These are the activations of a small network on made-up records, seen along a few directions, one row for each record.
Records have a field called Vugav. Each example row is followed by its value.
Records without Vugav are marked absent.
Other fields move the rows too, some of them a lot.
Strong random noise was added to every row along 8 fixed directions; ignore it. To show where, here is one row again and again, with new noise each time:
[-247  503   72  416   84  -33   -5  107 -138  -83  469   56 -112  -47
  124   90 -103   33   25 -240   43  274]
[-191 -102 -193  122 -404   -9 -640 -257  117   25 -359  198 -252 -143
 -193 -232   -7 -462 -413   73  396   58]
[  28  -68  -23   87  281    4 -162  159   34 -349  354 -620 -378  317
 -146  435  232   73  256  -27  -17 -244]
[-203   56  -19  405  217 -163 -327 -182  -56  -99  200  313   90  -44
   33  -94 -153  -22 -328  -85   49  410]
[-407  117  291  126   39 -176 -316  -79  210  -46  116 -223 -393  225
   34  231  342 -146 -133 -148  462   47]
[ 253 -185 -455 -425 -478  331 -135  148  108   20 -428 -278 -119 -128
 -379  -81  -86 -205  232  301   47 -359]
[-268   70  -87  137    6   19  127   -7   75  174   45  -17 -267 -101
  -61   51 -122 -130   28   77  185  209]
[  22 -379  157 -612  -54 -128  305   52   60  282   33  152  708  -20
  -93 -224 -178  162  232 -130   79  -26]
[ -35  -98   35 -136  216 -270  228   28  111    8  -38  -68  -36   13
   99   50   82   -1   97   -9  179  106]
[   0  346  106 -646 -652  129  403  377   63  280  -97 -168  142 -149
   -8 -105   30  -80  512 -200  309 -322]

[ -35  419   34  523  -99   65  -94   36 -179 -118   81  -17 -501  -98
  197   72  141 -144 -124  -86  -76  -72] | u8
[ 132 -230 -119 -146 -161  -93   23 -125    2  165 -383  308  150 -229
  -22 -317 -125 -171 -134   81   53   81] | u1
[-226 -355  441 -146 -221   41 -381 -335  151  291 -242  199  195  141
  -71 -136  206  -29 -405  -51  167 -135] | u8
[  75   12  161 -102  284 -194  -31  -44  115  -71 -163  174  318   70
  180  -41  118  193 -159   43  -58  235] | u3
[ 147   43 -316 -153  -43  271  155  125  112   95 -304 -132 -168  -96
 -144   72 -148   27  153  391 -107   77] | u3
[ 143 -206  106   19  284 -397 -350  -78  -37 -383  143  -24  140  209
  101   17  225   13 -126 -226   80  -39] | u4
[ 243  485  -59  179 -209 -247 -595 -119  -68 -368 -437  488  188 -164
  366 -324  211 -113 -528 -122   93  216] | absent
[ 113 -188 -315    2 -247   73   72  -19    0    7 -260 -231 -572 -138
 -158    8   10 -392  117  143  126 -283] | u7
[ 105  491 -144 -125 -291  -88  401  276 -207   68  137  314  323 -335
  154 -275 -330  -53  278 -206   15  165] | u2
[ 117 -156   72  -81  196  -92  110   29   11  -64  -18 -125    5   95
   52   93  137  107   66   38  -92 -128] | u5
[ -29  340 -185  412 -177 -123    9   62 -285  -91  271  175 -248 -241
   93 -110 -182 -285    5 -244   60   88] | u4
[ 331 -376 -450  328  -19  319 -455 -108 -134 -321 -100 -320 -505   43
 -373  129  -35 -188  -84  287 -339 -368] | u5
[-502 -111  249  247  115   11  130  -91  -96  318  622  156  135   28
 -131   15 -303   47   21 -238   65  223] | u7
[ 202 -177  164 -413 -271  104 -481  -41  202 -134 -422 -232   80  260
  -72   38  445   15 -128   86   63 -467] | u1
[ -51 -198  -86  274  149  109   87    8 -190  -27  479 -241 -273   79
 -211  216 -169  -19  189  -88 -174 -146] | u7
[-195  199  161   77   30   44 -727 -149  260 -250 -168 -166 -176  331
   37  203  410   69 -358   72  245   18] | u6
[ 332  284 -189 -270 -442  539 -476  208   -5 -188 -222 -194  245   70
 -203   15   58  203   70  156 -275 -327] | absent
[ 335 -172  -75 -269  -86 -341  188   10  -30  -90 -352   27  -16  -95
  196 -125  198 -172   37  -63  108 -204] | absent
[ -36 -552  -15 -544  -23 -331  379  -55  185  290 -224   17  127  -80
 -113 -156  -64 -227  192   38  380  -21] | u2
[  91  462 -134  227 -296  171  122  145 -241   33   58  235  -12 -273
  110 -181 -204  -71   49  -60 -175   27] | u1
[ 110  -33   15 -399 -346  133  332   -3   51  373 -472  305  311 -272
   50 -321 -129   -9    9  104   -3  -23] | u5
[-192  674  114  487 -171 -103 -559  -73 -148 -274  199  352   47  -67
  236 -160   67  -68 -380 -333  166  250] | u6
[ 196 -192   33  -16  290 -131  288  -76   86   16 -401   29  -91  -68
  216  -18  178   62  -96  211 -147   38] | u8
[  74  -68 -154  165  -24  -27 -620 -110    9 -355  -67  -73  -91  127
 -106    7  148  -79 -247   26   25 -124] | u6
[  39  135  -12  -24 -114  121 -212   79  -57 -104  124  -11  172   49
  -65  -29  -31   72   45  -52  -70  -84] | u4
[-194  216 -137  113 -254  239 -157   69 -115  119  305  182  185 -130
 -219 -124 -398  -48   49  -60  -11  179] | u2
[ 116  636  145 -428 -333  227  358  412  -10  144   -3   11  393  -92
  163  -46  -42  261  392  -83  -77  -37] | u3

Which value of Vugav does each new row have?
[  62  -52  170   69  107 -219  168  111 -212 -127  448 -165  -12   93
   85  128   91   14  208 -378  -29 -197] | absent
[ 249   19   32  354  359 -223 -311 -177  -32 -388 -220   69 -186   96
  277   70  309   69 -398   59 -166   90] | u8
[-195 -202  108 -586  -67   40  467   96  362  410 -270 -305 -117   88
  -95  152  121   -5  319  206  352  -58] | u4
[-116 -397  486 -477 -288   67 -262 -145   54  265   84  197  746  187
 -176 -206   28  152 -100 -252   58 -242] | u5
[-404   58  -19  367   46  -82  -75  -83  -77  116  450  151 -126  -74
 -130    2 -287 -195  -69 -152  205  338] | u2
[  58 -104  138   85  131 -523  377   75 -267 -106  441   -2  -90  -34
  230  -19   31 -189  229 -481  148 -139] | u4
[ 152   91   74 -367 -123   51  -38  185   33  -95   13 -161  268  114
   -8   30  108  170  217  -81   -6 -229] | u7
[-430  195  280   80    0  -94  449  -81  150  471 -128  169 -297 -116
  249   27   49  -93  -74   37  295  265] | u5
[-227 -192  -77 -151 -360  190   10    5   67  285    9 -122 -139  -37
 -312  -20 -115 -226  125   64  202 -194] | u4
